A small network was shown many inputs. Here are its activations along a few directions, one row for each input.
In each table, some parts of the input vary, and every possible input appears once, in random order.
Descriptions start from the smaller parts, as in this example, which fits no table here: one of 6 places along a line, together with either a single point or one of 9 places along a line or (one of 3 separate values, together with one of 8 places around a ring).
Shared parts are said once, and a part with two or three values counts as separate values.
In the rows, 128 means zero.

Other details of the inputs vary at random and push rows far along two fixed directions, the same in every table; ignore that.

A family of inputs:
row 1: [114 136  94 160 147 129 128 125 155 110 186 108 156]
row 2: [ 93  89 115 104 113 104 139 111 103 158 112 136 138]
row 3: [100  89 114  87 105 106 151 105 118 152 113 148 121]
row 4: [167 145 178 113 124 139 101 168 104 116  76 137 117]
row 5: [159 146 185  79 115 142 134 152 114 118  60 152 117]
row 6: [102  95 112  93 111 104 148 109 123 146 130 149 134]
row 7: [111  91 106 149 128 128 151 107 116 167 122 107 125]
row 8: [180 167 152 146 142 166 102 163 131 100  98 115 119]
row 9: [ 99  97  98 123 122 132 151  97 115 162 102 115 136]
row 10: [110 134 105 147 137 103 108 141 144  98 210 132 156]
row 11: [122 145 109 156 147 101  96 152 147  90 223 127 150]
row 12: [163 152 186 113 132 138 108 169 106 113  83 131 121]
row 13: [158 153 169 115 128 169 133 144 112 126  45 118 121]
row 14: [117 125  87 156 136 132 123 121 149 117 166 112 138]
row 15: [166 165 178  96 126 141 109 159 144  82 112 154 130]
row 16: [ 99  88 118  83 106 109 147  97 122 150 119 150 133]
row 17: [181 168 188 145 143 135  97 189 128  87 125 132 121]
row 18: [ 99  90 100  94 107 135 169  71 120 163  82 132 119]
row 19: [156 144 170 106 115 139 104 161 110 111  68 143 115]
row 20: [ 93  94 130 128 119  96 134 102  92 194 104 134  94]
row 21: [174 175 165 162 145 160 101 150 124 134  86 123  93]
row 22: [116 139  78 165 142 127 111 125 163  99 192 115 146]
row 23: [ 99 118 114 156 136 125 143  94 111 185 127 111 106]
row 24: [118 143  94 136 140 130 138 105 169  97 183 129 153]
row 25: [ 93  90 117 136 120 126 155  79  92 216  70 112  87]
row 26: [102  91 100 130 124 130 145  99 112 167 106 105 121]
row 27: [121 124 100 159 134  92 103 146 147 105 208 125 142]
row 28: [114 119  89 152 135 132 129 116 142 128 160 113 148]
row 29: [170 165 161 107 123 174 135 144 131 109  71 134 113]
row 30: [105  84 122 130 119  99 137 122 106 159 131 127 117]
row 31: [ 98  84 118 124 119 126 173  95 100 188  87  98 130]
row 32: [116 115  98 113 121 136 149  90 141 132 123 135 138]
row 33: [179 166 165 157 142 166 115 166 126 105 105 113 111]
row 34: [103 105 106 133 131 133 148 103 111 160 123 104 129]
row 35: [107 125 114 107 127 101 135 112 148 106 174 149 151]
row 36: [106  88 119 123 114  97 138 121 105 161 130 125 134]
row 37: [107 131  93 147 137 132 132 115 140 123 162 113 146]
row 38: [118 124  86 132 131 131 142 110 157 121 164 129 140]
row 39: [163 146 173 111 117 142 102 167 111 108  73 141 115]
row 40: [ 92  72 136  99 103 103 164 106  76 192  83 122 122]
row 41: [ 97  85 119 107 112 107 141 113 101 161 111 134 136]
row 42: [176 146 181 134 127 136 103 176 112 110  96 137 113]
row 43: [ 88  94 127 101 117 103 148 111 103 158 111 131 142]
row 44: [107 117 127 145 133  96 118 118 111 167 143 136 110]
row 45: [132 150  94 181 148 126 116 140 159  99 210 102 147]
row 46: [116 113 100 113 123 139 146  96 146 134 130 130 133]
row 47: [ 84  78 132  95 111 105 158 105  92 176  94 128 139]
row 48: [175 147 161 137 124 163 123 153 115 129  64 112 115]
row 49: [169 180 175 160 150 159 110 150 124 133  88 118  97]
row 50: [130 149  84 148 139 134 111 121 187  80 205 130 142]
row 51: [168 149 190 118 124 134 116 172 107 118  80 128 121]
row 52: [123 154 105 129 135 105 110 131 167  70 221 153 155]
row 53: [183 188 159 127 141 170 118 162 159  77 111 133 126]
row 54: [181 183 163 119 139 173 113 153 161  76 108 134 127]
row 55: [ 94 111 136 137 133  93 134 110 105 179 134 130 113]
row 56: [ 93  89 111 114 115 138 166  91  98 179  86 109 129]
row 57: [175 143 164 145 130 165 121 154 116 126  65 114  97]
row 58: [122 117  90 163 134 124 130 121 142 132 163 103 131]
row 59: [135 150 100 194 163 124 115 145 170  92 225 103 147]
row 60: [164 153 167  92 117 177 138 129 125 119  53 134 109]
row 61: [127 150  97 174 159 127 112 137 163  96 207 103 154]
row 62: [176 166 147 119 126 169 121 149 146  96  86 135 109]
row 63: [169 152 185 134 129 137 107 175 110 108 105 134 114]
row 64: [117 144  88 137 137 133 135 104 165  96 189 132 148]
row 65: [168 169 174  97 122 145 105 159 139  81 114 156 123]
row 66: [ 95  85 119  76  99 107 153  87 111 155  94 154 124]
row 67: [128 148  99 132 136 103 105 132 171  70 217 156 154]
row 68: [126 157 101 139 141 103 109 147 172  70 236 148 151]
row 69: [107 138 122 161 143  95 108 128 126 143 189 134 118]
row 70: [ 87  95 121 102 114 106 144 110  99 157 117 133 137]
row 71: [107 103 117  93 110 109 132 108 135 130 136 150 128]
row 72: [107  99 118 121 122 103 122 125 112 144 135 127 126]
Description of these inputs: one of 2 separate values, together with one of 4 places along a line, together with one of 9 places along a line.
The inputs of row 5 and row 6 match in every part but the place on the line of 4. If row 47 is changed in the same way as row 5 into row 6, which row does it become?
> row 41
The inputs of row 14 and row 1 match in every part but the place on the line of 4. If row 66 is changed in the same way as row 14 into row 1, which row does it become?
> row 35
Which other rows does row 56 become when the choice among 2 separate values takes its other values? List them by row number.
> row 10
Which other rows does row 52 become when the choice among 2 separate values takes its other values? List them by row number.
> row 64
Which other rows does row 19 become when the place on the line of 4 takes its other values? List them by row number.
> row 2, row 43, row 70

A family of inputs:
row 73: [146 121 192  75 112 125 125 164  88 109  68 150 127]
row 74: [164 142 184  95 118 183 148 137 101 103  49 114 137]
row 75: [ 86  63  76 108 113 131 166  88 117 147 116 119 136]
row 76: [165 128 115 195 148 102  97 159 167 105 199 118 117]
row 77: [111 146  66 206 169 121  75 131 172 103 215 105 160]
row 78: [217 181 153 209 156 159  84 189 177  65 167 110 114]
row 79: [206 189 146 145 138 151  59 197 167  12 161 143 132]
row 80: [143 149 205 108 107 135 121 164  49 166  49 137  77]
row 81: [133  93 139  69 104 136 130 119 117 149  65 130 101]
row 82: [ 78  90  63 121 113  88 152  47 138 171 167 163 124]
row 83: [138 147 187 125 145 111  84 168  92 140  80 132 127]
row 84: [165 179 144 130 134 168 106 137 173  80 110 143 106]
row 85: [104 163  90 200 181 120  96 126 165 106 224  92 183]
row 86: [128 147  91 174 127 113  95 144 125 121 190 116  99]
row 87: [ 68 105 106  99 126 122 187  61 140 168 120 117 135]
row 88: [140 111 182  73  92 121 143 168  72 134  43 154 145]
row 89: [ 60  63  97  85 119 130 190  58 118 185 134 100 152]
row 90: [133 141 205  65 112 123 130 139 107 139  48 164 100]
row 91: [ 95  75  59 123 104 125 164 107 124 141 134 121 160]
row 92: [172 120 141  93  93 137 122 160 104 111  47 138 132]
row 93: [136 137 121 107 120 148 156  85 132 152  69 155 100]
row 94: [ 74  87  67 167 142  85  95  98 131 161 178 112 148]
row 95: [122 166 111 139 150 138 154  89 159 122 173 143 145]
row 96: [135 123 129 182 156 122 155 125 148 140 177  86 141]
row 97: [169 158 172 100 107 152 101 134 140 105  63 157  92]
row 98: [ 75  93 105 104 129  83 123 119 144 128 230 139 154]
row 99: [118 108  91 107 133 142 136 113 156 124 141 116 124]
row 100: [192 208 138 153 149 163 108 205 171  26 168 114 181]
row 101: [137 121 148 175 156  78 116 167 139 126 208 132 133]
row 102: [ 64  86 125  83 106  79 173  62  98 200 120 176 123]
row 103: [ 65 107  89 151 124 127 174  85  91 194 158  88 124]
row 104: [158 149 158 128 115 180 132 149  75 162  26 112  67]
What do these inputs look like to the network?
> one of 4 places along a line, together with either one of 3 separate values or one of 5 places along a line
The inputs of row 103 and row 104 match in every part but the place on the line of 4. If row 96 is changed in the same way as row 103 into row 104, which row does it become?
> row 78
Which other rows does row 101 become when the choice among 3 separate values takes its other values? List them by row number.
> row 80, row 83
Which other rows agree with row 94 in the place on the line of 4? List them by row number.
> row 76, row 79, row 81, row 82, row 86, row 92, row 97
Which other rows does row 99 become when the place on the line of 5 takes its other values? List them by row number.
> row 75, row 84, row 91, row 93

A family of inputs:
row 105: [ 97 153 112 157 152  78  96 141 144 102 236 138 154]
row 106: [173 163 161 141 137 126  70 206 126  69 149 134 138]
row 107: [184 177 194 140 140 127  96 195 133  76 153 132 133]
row 108: [ 74  76  55 176 135 101 135  94 136 157 187  92 162]
row 109: [ 78  82  51 154 134 105 138 102 132 149 192  94 150]
row 110: [109 124 160 108 118 152 153 102  83 185  26 116  99]
row 111: [146 129 136 133 122 143 125 128 124 152  83 126  93]
row 112: [170 168 123 134 143 140  79 176 173  36 174 141 159]
row 113: [ 54 107  60 139 134 100 151  73 131 152 216 122 147]
row 114: [ 73  80 115 119 127 125 170  67  83 230  65 113 122]
row 115: [184 155 207 117 115 130  93 180 100 116  55 159  84]
row 116: [ 90  63 136  66 106 119 193  78 103 179  69 134 133]
row 117: [ 99  90  98 100 113 105 135  91 151 139 144 152 124]
row 118: [140  98 156 125 117 146 142 105  88 195  22 123  79]
row 119: [126 144 105 151 139 114 135 133 174  82 216 130 160]
row 120: [100  73 119  86  91 124 172  78  86 198  57 132  85]
row 121: [108 111  81 129 122 113 127 124 144 106 165 127 159]
row 122: [122 174 103 139 144 119 109 128 168  87 201 142 156]
row 123: [172 176 121 158 137 154  87 181 150  51 170 121 138]
row 124: [137 123 145 113 118 152 161 128 113 139 105 122 122]
row 125: [198 167 180  99 110 164 106 156 128 103  50 159  92]
row 126: [ 85  96  78 152 140 108 164  98 146 157 196  98 149]
row 127: [168 180 196  83 128 163 109 148 127  94  51 156 117]
row 128: [184 164 181 154 150 163 126 161 128 116  90 107 113]
The inputs of row 108 and row 114 match in every part but one. If row 121 is changed in the same way as row 108 into row 114, which row does it become?
> row 122
What do these inputs look like to the network?
> one of 4 separate values, together with either a single point or one of 5 places along a line
Which other rows agree with row 116 in the choice among 4 separate values? List them by row number.
> row 107, row 119, row 124, row 126, row 128
Which other rows does row 125 become when the place on the line of 5 takes its other values? List them by row number.
> row 111, row 117, row 118, row 120
